Each row below holds a small network's activations on one input, seen along a few directions.
In each table, some parts of the input vary, and every possible input appears once, in random order.
A made-up example of a description, with smaller parts first: one of 2 separate values, together with either a single point or one of 11 places along a line or (one of 5 places around a ring, together with one of 6 places along a line).
Shared parts are said once, and a part with two or three values counts as separate values.

Table:
R1: [  5  20  -3 -21 -41 -14  31 -16 -20  49 -19  -7 -18  62]
R2: [  1   6 -26  26   7  39   7   1  30 -26 -32 -45  33  18]
R3: [ 30  18 -36 -48   4 -20 -79  -2   8   7  61  20 -31 -47]
R4: [ 10  -2 -20 -10  -1  -2  -3   6  51  46 -39  52 -13 -20]
R5: [-28 -24  24  26 -11  -3 -24  30  14 -14  17  68  -2 -26]
R6: [ 10 -16  -1   5 -11 -14  21  12  34  68 -40  51  -4  -7]
R7: [  0 -46  57  22  38 -26  61  -8 -23  -4  22 -56  19 -21]
R8: [-34  22  36  -2 -38  -7  -7  12 -36 -42  33  12 -23  41]
R9: [ 13  32 -31 -11  10  19  37 -26 -27   3 -35 -38  -2  51]
R10: [ -4 -12  69 -24 -12 -43  25 -25 -63  32  53 -26 -16  11]
R11: [ 13  20 -12   0  -7 -13  67 -16 -19  17 -24 -31  13  63]
R12: [  7  33 -22  -4   1  27  -3 -34 -19 -26 -25 -31   9  47]
R13: [ 24  11 -14 -27 -32 -10 -20   7  17  42 -30  41 -50  22]
R14: [ 12  -2  -7 -17 -33 -21  22  -2  -5  67 -19  43 -42  27]
R15: [ 38  31 -42 -29  39  17 -28 -36 -23 -33  65 -59  14  -7]
R16: [ 33 -15 -35  11  47   1 -47   1  46 -24  26 -23  19 -81]
R17: [-15   8   1 -21 -31  10 -46  14 -22  -5   0  52 -27  -7]
R18: [ -7  19 -25 -35 -34  -3 -45  10  23  17  -7  40 -34  14]
R19: [-27 -14  22  52  15  11  27  12  -6 -68  14  -6  31  15]
R20: [ 15   4 -30 -29  15 -18 -72  21  47   7  38  12   4 -78]
R21: [-24  24  -2  -5  -7  33  10  -6 -22 -54  12 -27  17  41]
R22: [-14  32 -33 -32 -25  21 -33 -23 -28  11 -12  -5 -22  44]
R23: [  6   0 -35  23  28  10  35 -20  15   5 -43 -29  39  30]
R24: [  6 -10 -20  25  17  28 -11  13  35  -9 -52   9  24 -24]
R25: [  2  -1 -21  -8  -5   8 -37  18  30  19 -37  50  -6 -29]
R26: [  1 -15  75 -10 -27 -51  -1   7 -21  49  42   5 -39 -31]
R27: [ 31   3 -35   2  60  21 -31 -19   4 -36  29 -62  36 -38]
R28: [ -7 -58  57  34  27 -33  41   8   6  16  10 -26   9 -62]
R29: [-21  -8  -9  34  31  33   6  -1 -13 -51 -14 -15  42  10]
R30: [-30   7  41   0 -43  -6 -29  33 -16 -15  26  45 -22   5]
R31: [ 22 -18  66   2   6 -35  58 -30 -50  -8  45 -54   2   5]
R32: [ -9 -45  63  14   5 -48   7   7   2  48  22  16 -16 -63]
R33: [ 24  35 -29 -53  -6  -4 -65 -31 -11  -9  69 -34  -9 -13]
R34: [-30  20  30  20   3  12  29  -3 -39 -67  32  -8   7  40]
R35: [  5  33 -28 -34 -26   5   3 -24 -28  30 -30  -9 -38  48]
R36: [  8 -35 -11  28  14 -13  55  -4  52  36 -40  15  24   1]
R37: [-12  25   7 -27 -28  18 -30 -14 -28 -36  12  10 -24  36]
R38: [-20 -16  -8   3 -15  11 -39  30   7  -5 -16  56   3 -41]
R39: [  8 -17 -20  17  16  14  25  37  52  16 -57  -9  15  -6]
R40: [ 11   5  -1  17  20  -1  79  -8  25  16 -43 -33  21  25]
R41: [-21 -29 -12  38  12  28 -12  20  25 -29 -13  21  37 -28]
R42: [-33 -27  21  48  17  21  16  51  -4 -43   1  18  20 -27]
The inputs of R27 and R15 match in every part but one. If R23 is changed in the same way as R27 into R15, which row does it become? -> R9
The inputs of R5 and R30 match in every part but one. If R38 is changed in the same way as R5 into R30, which row does it become? -> R17
What do these inputs look like to the network? -> one of 6 places around a ring, together with either one of 2 separate values or one of 5 places along a line
Change only the place on the line of 5 in R23. List by row number the other rows that result. -> R2, R19, R29, R40
Which other rows agree with R28 in the place on the ring of 6? List them by row number. -> R16, R24, R36, R39, R41, R42
Change only the choice among 2 separate values in R33. List by row number the other rows that result. -> R10
Change only the choice among 2 separate values in R15. List by row number the other rows that result. -> R31

Table:
R43: [  1  13  12   7  15   5  11 -22 -37 -50  31 -58  23  20]
R44: [ -2  14 -12 -24  -1   2 -72   4   0 -16  44   5  -7 -37]
R45: [  3 -16  16  25   1  -2  71  -6   7  18 -44  -9  11  38]
R46: [  4 -12 -13   3  19   7 -47  20  29 -16  23  15  13 -58]
R47: [ -2 -29 -12  10  11  -1 -26  34  38  21 -15  43   4 -62]
R48: [ -7 -15  -3  -8 -20 -10 -19  27  37  54 -25  61 -21 -25]
R49: [ -2 -15  19  36  36   9  33   0  -7 -48  12 -51  39  -8]
R50: [ -1  17   5  -3 -19  -1  49 -25 -24  12 -29 -13  -9  71]
R51: [  0  30  -2 -16  -8   4  20 -33 -45 -19   5 -40  -7  59]
R52: [  2 -29  18  47  30   3  64   7  13 -14 -24 -26  37   0]
R53: [  4  28 -16 -44 -26  -6 -53  -9 -16  12  27  23 -39  -1]
R54: [  0  14 -11 -34 -38 -12 -32   4   5  46  -7  51 -42   4]
What do these inputs look like to the network? -> one of 2 separate values, together with one of 6 places around a ring
The inputs of R45 and R50 match in every part but the place on the ring of 6. If R48 is changed in the same way as R45 into R50, which row does it become? -> R54
Change only the choice among 2 separate values in R43. List by row number the other rows that result. -> R44

Table:
R55: [ -3  18   0 -27 -17 -12 -32  -8 -28  -3  37   3 -23   4]
R56: [  0  25   8 -19 -11  -6   9 -14 -36 -11  33 -13  -6  22]
R57: [  3  -6   5   6  -8  -7  50  -2   5  44 -43  -5   0  36]
R58: [ -8  10   7 -28 -27 -10 -44  14  -6  21  19  28 -30  -9]
R59: [  5  36 -39 -24  -8   9 -46 -14  -6 -14   8   1  -9  18]
R60: [ -6 -12  23  14 -20 -13  59   9   0  29 -27  11 -16  36]
R61: [-12 -12  40  10 -17 -21  54  -5  -3  42 -20   4  -4  32]
R62: [  7  14 -16 -31 -19 -12 -53   5   3  29   8  17 -26  -9]
R63: [  3  27 -30 -32  -4   0 -42 -19 -13  -6  15  -4 -20  11]
R64: [ -7  17  19 -23 -28 -11 -38  11   1  21  30  23 -43 -14]
R65: [ -1  23  27 -21 -10 -12   2 -22 -30  -6  39 -23  -9  20]
R66: [ 10  25 -19 -20  -2  12  -2 -25 -20 -19   9 -17  -7  32]
R67: [  5 -26 -29  17  21  14 -41  37  66  14 -20  55  13 -63]
R68: [-11  22  -5 -21 -26  -4 -44  12  -8  14  10  34 -31  -9]
R69: [-12 -20  11   8 -14  -9  47   3 -11  29 -44  14  -1  35]
R70: [ 15  18 -18 -40 -14  -5 -37 -18 -16   0  30 -14 -17   5]
R71: [ -2 -26  47  48  39  -1  38   8   2 -43  21 -54  51 -34]
R72: [ -3 -37  11  10  11  -7 -22  42  45  21   5  58   1 -80]
R73: [ -2  17 -25 -35 -23   6 -51   4   8  20   0  26 -22  -4]
R74: [ -7  17  -3 -36 -18   0 -41 -16 -28  -9  28   1 -14   6]
R75: [  2  -3  43   7 -17  -8  36 -23 -25  11   4 -20  -6  26]
R76: [ 10 -33 -12   9  22  -7 -31  29  54  32  -7  48   5 -82]
R77: [ -4 -18 -14  56  53  32  24   8  22 -59  -8 -51  59 -14]
R78: [ -7  22   6 -21  -3   1  -6 -16 -40 -18  16 -12  -5  27]
R79: [-14 -32  17  49  50  13  30  11  -5 -54   3 -46  53 -30]
R80: [ -1 -34  28  47  40   7  39  20  -4 -47  20 -48  50 -29]
R81: [  1  -2  28   4 -12  -2  37 -10 -26  -2  -1 -10  -8  36]
R82: [ 19  22 -15 -18  -7  -9   2 -24 -25 -13  17 -20  -6  28]
R83: [  9 -24   9  47  52   5  33   6   8 -43  -1 -64  52 -31]
R84: [ 16   5  -2   6  -9  -4  36 -23 -19   8 -19 -25  -2  31]
R85: [ -6   2  13   6 -10   1  32 -21 -34  -1 -19  -8   1  30]
R86: [ -2 -23  -4  48  56  24  33   5  15 -52  -4 -57  50 -25]
R87: [ -5  15  17 -27 -15 -18 -39 -15 -22   2  43  -7 -28   3]
R88: [ -3  -3 -12  12  -7  -4  55  -2  16  20 -52   8 -14  44]
R89: [  1   3 -18  17 -10  10  46   6  26  15 -57   9  -2  54]
R90: [ -1  26 -37 -26 -28  10 -54   7  13   8  -7  32 -12   4]
R91: [ -6 -36  24  11  10 -13 -25  32  48  27  11  53  -3 -85]
R92: [  9   8  -6   4  -4  18  32 -25 -14   1 -27 -20  -2  36]
R93: [ -9 -42  -1  13  15  -3 -36  38  40  20  -5  60   9 -76]
R94: [  9  35 -34 -12  -7  16  -4 -21 -12 -30   2  -8   7  40]
R95: [  2 -33 -21   7  25   5 -34  31  62  22 -14  53   7 -73]
R96: [  4  16 -21   8  -2  18  27 -17  -1 -20 -33  -9   8  52]
What do these inputs look like to the network? -> one of 6 places along a line, together with either one of 2 separate values or one of 5 places along a line
The inputs of R80 and R86 match in every part but the place on the line of 6. If R58 is changed in the same way as R80 into R86, which row does it become? -> R73
The inputs of R87 and R55 match in every part but the place on the line of 6. If R61 is changed in the same way as R87 into R55, which row does it become? -> R60
Change only the place on the line of 6 in R96. List by row number the other rows that result. -> R75, R81, R84, R85, R92
Change only the place on the line of 5 in R78. List by row number the other rows that result. -> R68, R69, R74, R85
Change only the choice among 2 separate values in R76. List by row number the other rows that result. -> R83

Table:
R97: [  0  23  -4 -42 -47 -12 -32  -6  -2  42   3  52 -49  20]
R98: [ -9 -21  32  41  32   6  29   2 -14 -51  18 -39  35 -19]
R99: [ -6  -8 -16 -14 -21  -6 -11  20  32  56 -37  71 -30 -11]
R100: [-14 -15  11   0   5  -3 -59  27  12 -13  36  31  -1 -69]
R101: [  1  22  18  -4 -25  -5  58 -25 -39   3 -13 -26 -15  76]
R102: [ -7 -16  10  27   0  -1  74  -3  -1  19 -60  -6  13  46]
R103: [  5  10  33  -4   4 -11  28 -33 -50 -22  36 -61   5  28]
R104: [  2  12  13 -39 -20 -21 -55 -10 -19  17  52  14 -26 -25]
R105: [  0 -33  15  51  36   0  58  13  24 -10 -29 -29  39 -13]
R106: [  1 -26  -6   5   8  -6 -27  35  51  31  -6  43   0 -62]
R107: [ 14  29 -67 -31   2  22 -72   5  19 -12   8  12  -2 -15]
R108: [ 12  25 -38   8  26  36  11 -26 -13 -60 -10 -63  31  44]
The inputs of R104 and R103 match in every part but one. If R107 is changed in the same way as R104 into R103, which row does it become? -> R108
What do these inputs look like to the network? -> one of 2 separate values, together with either a single point or one of 5 places around a ring
